Each row below holds a small network's activations on one record, seen along a few directions.
After each row come some of the record's fields: Bege, Folut, Nefi, Lur.
Not every record has every field; a missing one is written missing.
Other fields move the rows too, some of them a lot.
(in the rows, 500 means zero)
Strong random noise was added to every row along 4 fixed directions; ignore it. To show where, here is one row again and again, with new noise each time:
[554 729 544 676 607 722 469 790 534 228 564 639 333 527 491 572 569 335
 425 794 435]
[635 316 494 449 556 453 451 677 538 545 651 349 368 545 608 283 447 593
 534 391 337]
[670 471 507 570 506 561 387 735 615 363 679 511 311 508 603 410 405 463
 548 629 391]
[780 120 594 387 422 437 418 595 472 553 632 350 571 380 567 401 520 431
 539 428 499]
[707 224 542 395 525 495 487 644 436 533 583 401 515 487 514 389 591 441
 434 400 405]
[771 368 570 510 465 637 434 700 479 323 584 608 506 431 467 572 607 235
 402 668 486]

[358 620 669 561 517 550 561 443 359 504 362 445 746 345 373 710 699 432
 489 553 753] : Bege=missing Folut=c6 Nefi=missing Lur=missing
[360 719 498 612 689 581 560 644 493 437 502 477 381 595 488 452 546 587
 432 492 418] : Bege=missing Folut=c6 Nefi=s2 Lur=u2
[461 708 525 645 535 603 538 521 585 307 606 641 361 519 519 522 302 516
 429 572 457] : Bege=h1 Folut=c5 Nefi=s1 Lur=u2
[490 610 494 594 496 541 440 582 602 401 571 563 407 505 514 501 396 551
 551 556 497] : Bege=missing Folut=c6 Nefi=missing Lur=missing
[391 460 768 546 587 429 504 546 333 662 395  79 704 278 595 501 757 535
 717 596 748] : Bege=missing Folut=c3 Nefi=s1 Lur=u1
[599 443 399 488 368 456 386 437 583 519 482 588 503 487 543 579 496 381
 599 638 542] : Bege=h2 Folut=c2 Nefi=s2 Lur=u1
[444 617 635 595 523 612 521 504 415 410 394 538 632 393 442 671 661 346
 483 669 672] : Bege=missing Folut=c3 Nefi=s1 Lur=u1
[560 588 513 611 603 513 340 846 695 406 717 347 114 552 738 258 317 677
 713 667 317] : Bege=missing Folut=c6 Nefi=s1 Lur=u1
[595 244 668 433 335 367 393 371 503 612 552 338 710 257 549 522 438 527
 681 421 740] : Bege=missing Folut=c6 Nefi=s2 Lur=u2
[688 238 333 340 360 358 364 401 568 655 460 528 523 542 552 473 555 439
 578 477 461] : Bege=h1 Folut=c1 Nefi=missing Lur=missing
[569 376 571 448 560 553 569 560 352 508 457 463 657 457 401 546 720 371
 349 424 538] : Bege=missing Folut=c6 Nefi=s2 Lur=u2
[332 727 560 633 518 525 514 417 522 460 449 498 524 439 527 592 462 508
 598 626 633] : Bege=h2 Folut=c2 Nefi=s1 Lur=u1
[724 238 550 425 368 503 453 425 436 494 478 560 697 390 463 607 609 251
 475 554 612] : Bege=h1 Folut=c1 Nefi=s1 Lur=u1
[875 144 449 354 219 527 449 429 534 375 634 797 612 440 374 610 388 266
 289 419 470] : Bege=h2 Folut=c4 Nefi=s2 Lur=u1
[344 699 535 586 672 545 605 563 517 441 555 447 325 584 531 393 377 707
 443 415 369] : Bege=missing Folut=missing Nefi=missing Lur=missing
[566 722 396 589 507 741 544 593 598 154 585 959 295 647 368 606 331 373
 217 611 323] : Bege=h2 Folut=c4 Nefi=s1 Lur=u1
[568 447 524 424 599 645 631 527 247 484 271 608 734 533 293 677 958 149
 242 567 533] : Bege=h1 Folut=c1 Nefi=s1 Lur=u2
[539 397 430 456 534 471 495 532 459 585 466 451 531 566 479 465 647 463
 455 431 451] : Bege=missing Folut=c3 Nefi=s2 Lur=u1
[485 347 348 361 485 349 475 383 478 745 402 408 593 589 494 442 624 533
 536 338 480] : Bege=h1 Folut=c1 Nefi=missing Lur=missing
[384 590 478 564 463 348 369 434 594 661 462 298 479 452 688 461 459 625
 827 634 620] : Bege=h1 Folut=c1 Nefi=s2 Lur=u2
[692 297 515 425 362 533 430 458 457 477 444 630 711 406 389 664 669 241
 446 561 630] : Bege=missing Folut=c3 Nefi=missing Lur=missing
[620 603 374 567 555 657 491 661 646 247 668 778 173 690 504 426 283 496
 329 552 204] : Bege=missing Folut=missing Nefi=missing Lur=missing
[528 272 493 301 309 349 484 255 439 674 375 521 738 390 425 583 516 460
 550 356 635] : Bege=h1 Folut=c5 Nefi=missing Lur=missing
[610 615 499 663 529 581 310 807 685 331 635 484 215 521 686 414 436 465
 689 846 412] : Bege=missing Folut=c3 Nefi=s1 Lur=u1
[603 427 223 434 478 427 411 514 682 542 600 618 249 726 595 314 312 587
 520 402 230] : Bege=h2 Folut=c2 Nefi=s2 Lur=u2
[339 591 513 507 637 504 640 424 418 564 430 444 534 559 470 453 535 582
 418 358 470] : Bege=h2 Folut=c2 Nefi=s1 Lur=u2
[313 917 491 734 662 637 531 637 638 284 606 585 167 618 579 452 272 666
 508 649 355] : Bege=missing Folut=missing Nefi=missing Lur=missing
[533 750 265 602 614 711 461 771 570 297 450 804 258 756 404 563 713 299
 322 737 270] : Bege=missing Folut=c3 Nefi=missing Lur=missing
[253 700 403 558 522 422 538 412 570 577 507 469 410 583 528 448 331 731
 570 386 466] : Bege=h1 Folut=c5 Nefi=missing Lur=missing
[895 272 648 557 280 590 279 637 547 305 596 578 616 249 552 681 592  97
 615 899 702] : Bege=missing Folut=c3 Nefi=s1 Lur=u1
[526 350 580 521 476 354 425 502 546 629 613 216 510 403 674 350 401 641
 723 444 554] : Bege=missing Folut=c3 Nefi=s1 Lur=u1
[596 591 461 625 412 548 348 554 649 363 561 617 400 483 595 571 422 363
 641 794 542] : Bege=h1 Folut=c1 Nefi=s1 Lur=u1
[505 473 533 456 523 560 596 415 365 506 369 566 673 479 382 622 695 324
 361 492 565] : Bege=h2 Folut=c2 Nefi=s1 Lur=u1
[389 424 537 437 399 279 353 427 580 717 459 229 546 404 619 399 480 726
 872 452 626] : Bege=missing Folut=c3 Nefi=missing Lur=missing
[552 470 460 484 273 471 426 466 565 442 554 606 544 416 477 602 363 465
 553 575 586] : Bege=h2 Folut=c4 Nefi=missing Lur=missing
[545 567 596 601 508 566 426 642 572 385 605 494 403 429 574 501 422 500
 576 645 523] : Bege=missing Folut=c6 Nefi=s1 Lur=u1
[541 374 706 514 399 461 447 412 432 546 453 356 755 252 525 602 591 400
 634 572 785] : Bege=missing Folut=c3 Nefi=s1 Lur=u1
[444 621 735 627 514 556 531 503 471 381 550 419 542 308 529 600 429 524
 561 620 662] : Bege=missing Folut=missing Nefi=missing Lur=missing
[773 440 446 519 499 644 398 765 609 283 654 699 308 574 504 452 455 342
 381 616 329] : Bege=missing Folut=c6 Nefi=s1 Lur=u2
[487 913 490 741 452 731 459 611 659  97 625 887 300 512 455 689 269 381
 411 827 520] : Bege=h2 Folut=c4 Nefi=s2 Lur=u2
[533 648 340 557 512 590 506 597 651 311 670 755 211 697 493 423 232 578
 353 471 261] : Bege=h2 Folut=c4 Nefi=s2 Lur=u2
[411 523 697 519 575 530 580 483 355 526 437 370 684 358 451 560 638 487
 478 462 673] : Bege=missing Folut=c6 Nefi=s1 Lur=u2
[740 322 531 437 335 562 478 424 506 376 563 710 593 401 429 604 415 290
 375 527 548] : Bege=h1 Folut=c5 Nefi=s1 Lur=u2
[764 323 493 568 239 413 218 484 755 436 693 517 458 362 701 487 242 392
 806 724 624] : Bege=h1 Folut=c1 Nefi=s1 Lur=u1
[476 507 622 626 475 418 369 561 532 568 532 226 557 331 657 494 552 522
 793 687 700] : Bege=missing Folut=c3 Nefi=s2 Lur=u2
[624 445 385 371 442 662 621 459 419 341 418 936 580 626 216 685 588 264
 106 400 381] : Bege=h2 Folut=c4 Nefi=s2 Lur=u1

Here are new rows. What are their fields?
[554 391 453 415 450 437 476 373 442 621 363 508 659 463 465 598 687 378
 510 529 589] : Bege=h1 Folut=c1 Nefi=missing Lur=missing
[274 851 480 684 775 604 559 711 522 428 481 430 296 665 549 386 555 616
 497 578 378] : Bege=missing Folut=c3 Nefi=s1 Lur=u2
[326 939 576 801 497 613 385 601 704 258 578 598 329 425 572 618 287 572
 712 832 637] : Bege=missing Folut=c6 Nefi=missing Lur=missing
[494 486 514 461 634 542 608 578 453 470 560 484 391 593 475 387 464 612
 348 332 325] : Bege=missing Folut=missing Nefi=missing Lur=missing
[316 556 409 416 904 509 695 741 370 652 483 286 248 820 505 153 640 811
 318 164  93] : Bege=missing Folut=c6 Nefi=s1 Lur=u1
[445 489 492 471 440 437 514 314 433 611 365 494 676 427 454 633 606 440
 530 511 643] : Bege=h2 Folut=c2 Nefi=missing Lur=missing
[306 762 543 634 753 610 604 671 384 473 402 398 446 586 486 493 737 509
 450 605 455] : Bege=missing Folut=c3 Nefi=s1 Lur=u1
[378 562 566 534 734 465 489 750 474 614 480 154 334 561 657 271 642 691
 664 545 391] : Bege=missing Folut=c3 Nefi=s1 Lur=u1
[403 607 517 506 784 593 618 736 390 498 481 396 340 652 486 359 661 604
 368 428 285] : Bege=missing Folut=c6 Nefi=s1 Lur=u1
[538 314 361 395 603 363 405 655 541 715 508 249 348 642 637 211 628 677
 634 383 304] : Bege=missing Folut=c3 Nefi=missing Lur=missing
[430 644 461 549 650 602 491 681 418 486 331 479 485 576 446 563 879 376
 456 691 496] : Bege=missing Folut=c3 Nefi=missing Lur=missing
[691 271 580 417 354 538 513 347 402 457 454 638 746 354 396 682 583 235
 393 517 643] : Bege=h2 Folut=c2 Nefi=s1 Lur=u1
[443 403 459 472 567 305 457 498 558 730 547 186 429 552 691 247 440 718
 736 376 437] : Bege=h1 Folut=c1 Nefi=s1 Lur=u2
[506 353 506 467 399 335 414 353 498 691 448 319 675 391 572 527 569 492
 698 501 683] : Bege=h1 Folut=c1 Nefi=s2 Lur=u1
[295 857 563 754 588 518 464 572 697 366 682 416 189 503 701 388 121 802
 702 628 452] : Bege=missing Folut=missing Nefi=missing Lur=missing
[662 237 380 358 455 431 501 432 542 567 579 557 449 603 522 360 383 524
 426 288 323] : Bege=h2 Folut=c2 Nefi=s1 Lur=u1
[485 459 594 496 328 384 323 445 577 563 456 373 604 313 567 560 514 531
 829 639 724] : Bege=missing Folut=c3 Nefi=missing Lur=missing
[660 425 418 460 396 586 487 425 551 359 512 809 499 531 412 604 428 303
 350 527 444] : Bege=h2 Folut=c2 Nefi=s1 Lur=u1
[273 642 474 487 591 486 510 481 468 600 317 441 534 566 445 522 685 579
 550 492 542] : Bege=missing Folut=c3 Nefi=missing Lur=missing
[324 548 646 494 516 427 618 353 389 589 483 353 651 385 474 514 431 673
 508 331 655] : Bege=h2 Folut=c4 Nefi=s2 Lur=u2
[551 507 432 533 513 479 425 570 569 506 522 477 398 559 596 448 514 470
 602 625 437] : Bege=h1 Folut=c1 Nefi=s1 Lur=u1
[364 708 536 606 491 544 477 538 483 477 414 496 574 416 450 640 662 437
 583 670 642] : Bege=missing Folut=c3 Nefi=missing Lur=missing
[548 384 608 487 335 410 452 288 543 540 526 463 671 298 545 561 357 462
 634 494 711] : Bege=h2 Folut=c2 Nefi=s1 Lur=u2
